These are the activations of a small network on made-up records, seen along a few directions, one row for each record.
Here are examples, each followed by its value of one field, PER.
The word missing means that the record has no PER.
The largest differences between rows may come from other fields.
(in the rows, 500 means zero)
Strong random noise was added to every row along 3 fixed directions; ignore it. To show where, here is one row again and again, with new noise each time:
510 665 525 302 588 476 412 779 593 706 585 608 616 662 651 703 479
516 443 630 465 651 451 497 655 626 545 602 522 581 592 603 697 598
250 481 334 703 314 452 655 359 376 312 343 386 444 412 534 359 558
415 494 525 592 532 431 570 561 548 466 508 455 557 491 638 606 540
505 401 581 349 604 504 453 625 569 548 580 570 516 679 464 598 675

301 475 485 589 411 530 559 406 448 504 453 538 573 422 454 503 457
noka
589 636 559 337 645 458 367 722 629 659 610 598 581 632 644 671 443
duz
586 624 435 651 461 488 489 510 504 518 412 487 488 388 565 477 251
fikuv
503 459 531 469 469 562 413 416 522 563 485 627 525 500 297 466 390
noka
595 322 535 451 573 556 443 457 523 516 508 562 445 572 370 462 544
fikuv
539 741 457 551 506 413 577 670 537 570 546 424 589 441 767 634 421
missing
284 416 495 736 436 477 641 329 474 350 427 415 591 301 553 498 477
sokup
516 434 524 639 432 496 517 413 511 370 409 462 432 443 435 403 446
duz
600 643 556 631 554 400 495 623 605 544 500 470 623 397 729 679 244
zudo
332 369 508 545 471 558 527 381 468 449 491 512 541 447 378 469 533
noka
430 351 499 474 516 591 511 395 461 484 516 553 462 552 358 459 540
sis
410 553 528 609 628 453 593 627 514 565 567 474 619 443 750 714 475
vozi
425 523 486 531 493 467 542 563 516 495 488 492 545 538 575 539 521
duz
574 331 574 378 613 546 445 548 523 507 558 541 509 626 421 543 607
zaniv
371 267 460 560 475 561 582 286 416 346 453 493 388 478 305 387 611
sis
555 471 498 396 533 501 511 525 498 465 554 451 441 566 480 486 634
missing
471 347 552 526 643 500 572 535 527 498 571 510 527 537 511 631 628
vozi
305 408 407 202 441 629 439 449 383 582 495 672 461 662 232 404 613
tun
272 474 433 595 412 492 593 373 416 387 387 444 543 407 527 445 532
ros
615 259 652 417 682 531 457 572 595 489 594 511 514 592 434 613 644
zaniv
618 325 752 345 718 561 350 554 672 637 659 637 616 633 375 682 556
sokup
566 256 596 528 587 532 483 445 488 401 510 474 450 546 384 457 622
zaniv
444 427 492 421 516 558 466 489 475 448 509 526 476 618 415 429 647
fomi
435 537 378 366 366 589 411 417 409 508 374 578 450 577 304 336 500
ros
352 432 431 355 495 545 482 493 408 486 478 554 511 636 372 461 738
ros
412 464 509 829 464 417 633 432 521 327 444 315 548 282 707 562 390
zudo
419 596 416 739 445 437 641 490 485 450 383 405 555 279 706 534 276
fikuv
282 503 468 682 463 477 637 408 470 467 469 471 605 339 584 548 373
tun
571 619 522 354 537 549 329 622 559 640 526 599 526 621 512 535 439
fomi
495 303 599 483 558 570 496 414 542 477 549 591 494 513 312 528 535
tun
406 587 357 578 415 509 585 496 419 524 404 515 504 442 537 484 395
vozi
609 466 449 342 440 571 461 504 435 458 513 529 375 618 323 331 650
missing
400 423 518 505 492 516 486 389 499 477 458 527 537 461 402 499 503
sokup
473 608 436 384 465 511 399 536 481 570 441 583 486 574 495 446 473
fomi
324 613 384 628 426 519 592 464 423 505 455 480 562 386 628 510 340
sis
639 440 586 391 599 495 380 587 583 544 552 557 491 596 471 591 503
zudo

Which value of PER does each new row have?
181 375 416 540 443 521 624 372 368 437 481 526 516 482 438 468 652
tun
515 252 706 540 670 505 522 448 596 415 567 496 572 525 442 596 659
ros
358 436 492 477 525 498 525 498 462 467 478 503 540 542 472 526 677
ros
262 591 283 685 340 427 629 418 339 317 365 358 479 368 658 398 469
zudo
667 568 505 628 438 468 513 452 506 436 461 433 414 414 502 402 407
missing
305 687 424 482 444 494 515 565 485 646 468 534 692 464 628 625 361
sokup
368 463 458 378 430 589 492 461 421 590 488 661 518 586 325 467 504
tun
384 434 448 273 478 612 447 483 447 591 530 668 513 631 287 461 542
tun
408 513 445 547 542 425 640 524 437 364 562 357 502 462 675 507 685
missing
489 488 505 612 493 470 489 434 536 428 441 464 479 442 515 480 467
fomi
468 408 524 679 453 480 562 414 506 340 432 429 462 433 467 414 485
duz
555 523 496 665 446 462 480 439 551 445 428 474 479 424 524 446 356
duz
